These are the activations of a small neural network, seen along a few directions. Each row is one input.
In each table, some parts of the input vary, and every possible input appears once, in random order.
A made-up example of a description, with smaller parts first: values(3) and (point or line(9) or (line(6) and ring(8))).
Shared parts are said once, and a part with two or three values counts as separate values.
In the rows, 128 means zero.

Table:
x1: [112 146 142  82 114 125 142 158  97 150  60]
x2: [171 154 138 138  81  86  87 110  79 130 138]
x3: [236  91  94 152 197 125 123 128 104 148 188]
x4: [126 147 132 175 121 123 113  84 160 123 188]
x5: [162 155 161 167 116 121  99  90 126 160 168]
x6: [ 52 116 115 104 127 149 145 151 162  88 102]
x7: [ 74 135 139 124 147 151 174 146 183 134 110]
x8: [111 124 109 150  89 123  94 103 143  76 191]
x9: [133 127 112 141  68 109  88 104  84  95 161]
x10: [111 144 168 115 143 152 160 152 149 170  89]
x11: [172  78 111  95 226 137 171 157 144 157  72]
x12: [ 75 119 115  93 105 137 139 153 105 106  68]
What do these inputs look like to the network? -> values(2) and (point or ring(5))
The inputs of x2 and x1 match in every part but the values(2) part. If x5 is changed in the same way as x2 into x1, which row does it become? -> x10
Which other rows does x4 become when the values(2) part takes its other values? List them by row number. -> x7

Table:
x13: [166 115 116 149 153 126 121 115 125 132 154]
x14: [117 114 128  71 167 139 162 175 116 149  41]
x15: [ 78 116 124 109 174 151 176 159 183 119  91]
x16: [100 119 121 132 157 140 145 119 170 123 133]
x17: [ 92 142 134 108 107 123 122 124 106 127  85]
x18: [135 124 118 154 132 127 122 108 158 115 178]
x19: [161 150 127 152  65  99  83 111  86 111 180]
x20: [169 123 123 122 126 116 112 115  91 146 131]
x21: [ 54 128 135 102 125 151 161 160 157 111  74]
x22: [168 127 117 171 108 113 103 106 148 104 218]
x23: [199 118 115 168 127 112 103 114 115 122 196]
x24: [201 126 121 143 102 103  95 113  82 136 177]
x25: [112 106 122 100 197 151 174 171 149 137  64]
x26: [145 138 129 165  67 116  90 106 124  98 205]
x27: [127 148 129 132  85 112 100 112  95 120 135]
x28: [135 116 127  96 152 128 133 129 102 153  82]
x29: [111 136 129 148  88 129 108 108 133 108 163]
x30: [142 164 183 134 142 140 152 131 149 197 116]
x31: [ 70 139 136  83 123 133 151 165 119 124  41]
x32: [132 108 120 125 181 140 144 127 136 141 106]
x33: [ 75 131 133 125 110 140 130 120 145 115 116]
What do these inputs look like to the network? -> point or (line(4) and ring(5))

Table:
x34: [163 142 145 158 135 115 126 140 133 130 147]
x35: [169 132 148 159 111 109 118 117 142 141 181]
x36: [108 110 129 114 182 148 162 148 167 135  99]
x37: [143 115 119 101 129 120 133 139  96 135  94]
x38: [100 122 119  98 170 139 154 121 122 153  73]
x39: [135 130 144 107 120 135 136 152 100 155 111]
x40: [157 146 147 139 101 117  94  95 116 153 167]
x41: [153 104 118 125 139 129 148 164 140 123 122]
x42: [154 122 118 138 113 119  97  86 104 139 163]
x43: [159 115 118 151 126 126 116 113 143 123 196]
x44: [150 134 110 139 136 113 116 110  91 130 130]
x45: [104 140 150 105 158 135 151 134 133 170  76]
x46: [115 138 153 113 169 140 164 148 164 152  94]
x47: [151 119  97 138 152 121 115 120 109 107 147]
x48: [155 107 103 143 125 125 102  90 124 117 181]
x49: [160 122 117 157 148 120 122 141 137 113 150]
x50: [ 72 162 125 148  64 133 110 119 126  79 138]
x51: [ 32 148 135 105 111 145 140 130 161 112  73]
x52: [ 70 145 140 146  38 127  97  95 136  82 171]
x53: [ 69 141 132 108  64 134 126 151 130  91 100]
x54: [140  99  99 103 145 126 141 151 108 116 116]
x55: [150 147 146 146 125 120 109 121 103 145 135]
x56: [157 127 147 123 127 130 147 162 137 139 120]
x57: [107 102 113 107 183 146 146 125 147 130  87]
The inputs of x35 and x46 match in every part but one. If x42 is changed in the same way as x35 into x46, which row does it become? -> x38
What do these inputs look like to the network? -> line(4) and (point or ring(5))
A walk changes only the ring(5) part. It starts at x55 and steps to x34. List the rest of the walk in order. -> x49, x47, x44
Which other rows does x37 become when the ring(5) part takes its other values? List them by row number. -> x39, x41, x54, x56
A walk changes only the line(4) part. It starts at x51 and steps to x53. List the rest of the walk in order. -> x50, x52

Table:
x58: [110 142 139 130 106 128 143 133 153 127 143]
x59: [ 96 132 140  97 130 138 143 135 121 148  75]
x60: [ 66 114 117  94 178 150 172 150 159 124  56]
x61: [123 149 142 118  99 119 132 128 115 144 117]
x62: [144 142 132 147  86 117 101 113 102 121 156]
x63: [ 87 134 136 113 148 139 151 150 158 125  95]
x64: [159 124 114 152  76 110  77  86  89 106 189]
x65: [ 78 115 120  72 163 139 164 159 125 133  34]
x66: [152 132 111 170  96 107  84  96 125  92 205]
x67: [189 106 126 149 183 138 134 138 146 147 156]
x68: [201 109 127 139 174 131 128 127 105 165 133]
x69: [133 137 131 155  97 121 107 122 140 105 177]
What do these inputs look like to the network? -> values(2) and (point or line(5))
The inputs of x62 and x69 match in every part but the values(2) part. If x61 is changed in the same way as x62 into x69, which row does it become? -> x58
